Each row below holds a small network's activations on one input, seen along a few directions.
In each table, some parts of the input vary, and every possible input appears once, in random order.
Descriptions start from the smaller parts, as in this example, which fits no table here: ring(8) and (point or (values(2) and line(4)) or ring(11)).
Shared parts are said once, and a part with two or three values counts as separate values.
(in the rows, 128 means zero)

Other details of the inputs vary at random and push rows far along two fixed directions, the same in every table; ignore that.

Table:
row 1: [ 90 122  98 119  81 175 112 161  21 138 125]
row 2: [114 156  35 133  97 107  63  88  96  93 180]
row 3: [132 143 200 109 169 129 196 177 135 175  86]
row 4: [ 56 149 117 165  97 184 126 175  73 150 166]
row 5: [127 119 203 157 162 153 196 169 146 184 112]
row 6: [154  74 146  92 133 131 123  80 200  81  84]
row 7: [159 119 197 157 171 135 183 164 128 201 115]
row 8: [152  82 186 136 123 122 187 133  91 180  41]
row 9: [138  94 154 103 112 100 122  85 221  68 109]
row 10: [ 53 125  89 149  68 187 128 173  46 141 166]
row 11: [154  85 193 145 146 128 194 157 116 190  92]
row 12: [ 69 163 103 127 114 148 138 163  57 149 180]
row 13: [192  76 117 104 133 103  98  68 169  88  78]
row 14: [199  72 119 144 132  89 108  65 184 104  98]
row 15: [ 79 134  55 106  63 137  49 108 127  36 181]
row 16: [139 147 195 110 172 105 204 161 114 186  93]
row 17: [178 102 142 104 134  84 106  89 188  77 113]
row 18: [ 78 179  97 134  98 127 138 163  23 167 138]
row 19: [137 137 125  88 152  97 129  76 222  73 119]
row 20: [166 118 194 167 162 128 185 155 116 208 106]
row 21: [143 146 199 117 166 122 193 176 113 187  83]
row 22: [ 43 179 108 110 106 155 139 173  57 136 162]
row 23: [159 137 138  91 159 115 119  99 222  77 109]
row 24: [184 102 139 110 125  75 107  81 181  81 105]
row 25: [133  86 204 111 138 146 203 157 113 173  61]
row 26: [180 112 125 136 176 102 108  85 187 111 146]
row 27: [175  79 121 122 145 116 111  83 204  85 126]
row 28: [145 123 139 106 161 102 135  83 211  95 142]
row 29: [145  72 136  97 119 131 118  74 206  75  78]
row 30: [126 172  44 112 111 126  45 111 102  71 155]
row 31: [120 130 209 143 144 148 191 170 154 184  85]
row 32: [ 73 148 104 154 119 162 124 171  59 156 181]
row 33: [140 120 199 156 170 146 193 173 137 194 116]
row 34: [185 110 120 145 166  93 107  78 179 119 137]
row 35: [143 153  42 139  97 127  37 103 116  93 155]
row 36: [ 46 145 109 158 100 167 126 162  75 147 176]
row 37: [184 104 116 153 157  85 107  68 181 120 124]
row 38: [ 64 145 118 122  71 155 124 181  45 128 154]
row 39: [104 127 209 126 153 123 221 148 147 182 111]
row 40: [ 98 147 107 181  99 157 125 169  33 184 152]
row 41: [188 126 131 113 170 113  95 101 228  93 121]
row 42: [110 141 209 116 148 138 204 167 147 168  76]
row 43: [164 139 120  84 175  90 122  87 208  81 125]
row 44: [ 85 112  14 133  63 160  36  83 138  35 184]
row 45: [172 126 131 112 168  88 119  85 181 109 141]
row 46: [ 82 177 111 140  94 143 132 179  21 170 123]
row 47: [ 55 147 109 157 110 170 129 170  64 150 182]
row 48: [ 93 164 102 137 113 131 136 156  38 164 166]
row 49: [ 81 141 107 143  58 128 116 159  26 136 133]
row 50: [204 124 127 127 157  99  98  94 194 122 111]
row 51: [161 134 202 137 163 131 182 179 123 206  92]
row 52: [120 173  34 106 113 109  54  97 101  72 169]
row 53: [134 114   7 140  78 133  24  82 105  56 177]
row 54: [107 161  57 126 102 157  43 118 143  63 175]
Each input here is: line(6) and (values(3) or ring(6)).
The inputs of row 19 and row 22 match in every part but the line(6) part. If row 29 is changed in the same way as row 19 into row 22, which row does it become?
Answer: row 6
List by row number the other rows that have the line(6) part in common with row 50.
Answer: row 13, row 20, row 24, row 30, row 34, row 48, row 52, row 53
Which other rows does row 35 become when the ring(6) part takes its other values? List them by row number.
Answer: row 2, row 18, row 37, row 40, row 46
Which other rows does row 38 become when the values(3) part takes its other values? List them by row number.
Answer: row 25, row 27
A walk changes only the ring(6) part. It starts at row 22 and steps to row 23. List the rest of the walk in order.
Answer: row 54, row 5, row 47, row 28

Table:
row 55: [142 114 133 128 138 113 131 107 151 123 126]
row 56: [122 139 124 123 125 124 129 130 112 130 128]
row 57: [127 126 120 138 116 136 120 133 112 133 127]
row 58: [125 119 140 132 122 142 140 141 122 142 118]
row 59: [135 112 138 125 135 115 134 111 160 118 127]
row 60: [130 127 124 132 122 132 123 136 114 134 121]
row 61: [131 125 122 128 121 127 126 133 110 131 122]
row 62: [147 112 137 121 131 115 131 108 149 118 114]
row 63: [127 143 129 136 133 128 126 140 112 143 132]
row 64: [132 131 141 131 131 130 138 143 112 149 116]
row 65: [120 140 115 126 127 125 125 126 115 130 139]
row 66: [110 124 134 132 126 140 137 139 123 132 135]
row 67: [118 122 150 121 126 140 149 146 121 136 111]
row 68: [120 137 137 133 134 139 137 144 118 145 133]
row 69: [124 129 132 121 125 126 137 132 110 134 119]
row 70: [114 138 133 125 125 127 140 137 122 135 134]
row 71: [119 133 116 131 126 125 126 125 117 130 142]
row 72: [146 131 132 120 143 109 130 111 151 120 122]
row 73: [118 126 126 141 127 142 129 137 121 136 136]
row 74: [155 129 128 126 146 110 124 110 151 125 129]
row 75: [137 122 128 123 136 114 127 109 162 111 134]
row 76: [133 129 134 128 129 125 138 139 108 143 118]
row 77: [122 125 123 122 119 127 127 127 111 124 121]
row 78: [124 126 120 144 117 137 119 131 112 134 133]
row 79: [126 127 146 125 131 138 144 145 119 147 113]
row 80: [156 130 134 124 146 109 128 116 149 128 123]
row 81: [125 142 121 137 131 132 119 135 113 139 141]
row 82: [139 113 139 119 130 128 129 115 161 111 115]
row 83: [116 130 139 120 120 128 142 136 118 130 117]
row 84: [110 133 126 131 128 139 132 138 123 129 140]
row 85: [137 129 131 116 134 113 126 111 159 108 120]
row 86: [115 124 130 120 115 131 133 132 120 122 119]
row 87: [146 114 135 121 136 128 127 118 157 120 111]
row 88: [125 136 112 138 127 128 120 129 110 134 146]
row 89: [119 127 150 119 130 138 150 145 123 139 112]
row 90: [118 122 118 131 114 129 122 123 112 123 135]
row 91: [114 140 133 123 129 136 135 142 122 130 132]
row 92: [112 144  26 137  96 140  32  98 114  64 189]
row 93: [145 124 120 131 144 124 114 111 164 113 136]
row 94: [155 129 140 127 146 115 128 120 151 132 116]
row 95: [152 125 132 137 148 116 124 114 155 128 130]
row 96: [112 122 130 124 112 133 132 132 118 124 125]
row 97: [112 139 125 124 128 138 129 138 123 126 139]
row 98: [127 125 118 133 116 131 121 131 107 130 130]
row 99: [123 139 140 130 135 135 138 147 119 145 128]
row 100: [138 129 140 116 140 122 131 119 161 115 117]
row 101: [155 128 128 122 142 111 123 113 148 122 121]
row 102: [125 128 111 139 122 129 116 125 112 129 144]
row 103: [125 135 143 127 133 136 142 146 120 147 120]
row 104: [111 120 128 129 113 132 131 131 120 126 132]
row 105: [114 140 131 124 122 125 136 137 122 130 132]
row 106: [137 111 141 125 132 128 131 114 162 114 119]
row 107: [124 126 109 137 113 132 112 125 109 124 140]
row 108: [122 122 123 138 118 142 124 132 125 129 131]
What do these inputs look like to the network?
Answer: ring(6) and ring(9)
The inputs of row 56 and row 100 match in every part but the ring(6) part. If row 77 is changed in the same way as row 56 into row 100, which row does it become?
Answer: row 67
A walk changes only the ring(6) part. It starts at row 75 and steps to row 84. List the rest of the walk in order.
Answer: row 93, row 95, row 88, row 71
Which other rows does row 98 become when the ring(9) part takes its other values? List them by row number.
Answer: row 61, row 74, row 76, row 80, row 88, row 101, row 102, row 107
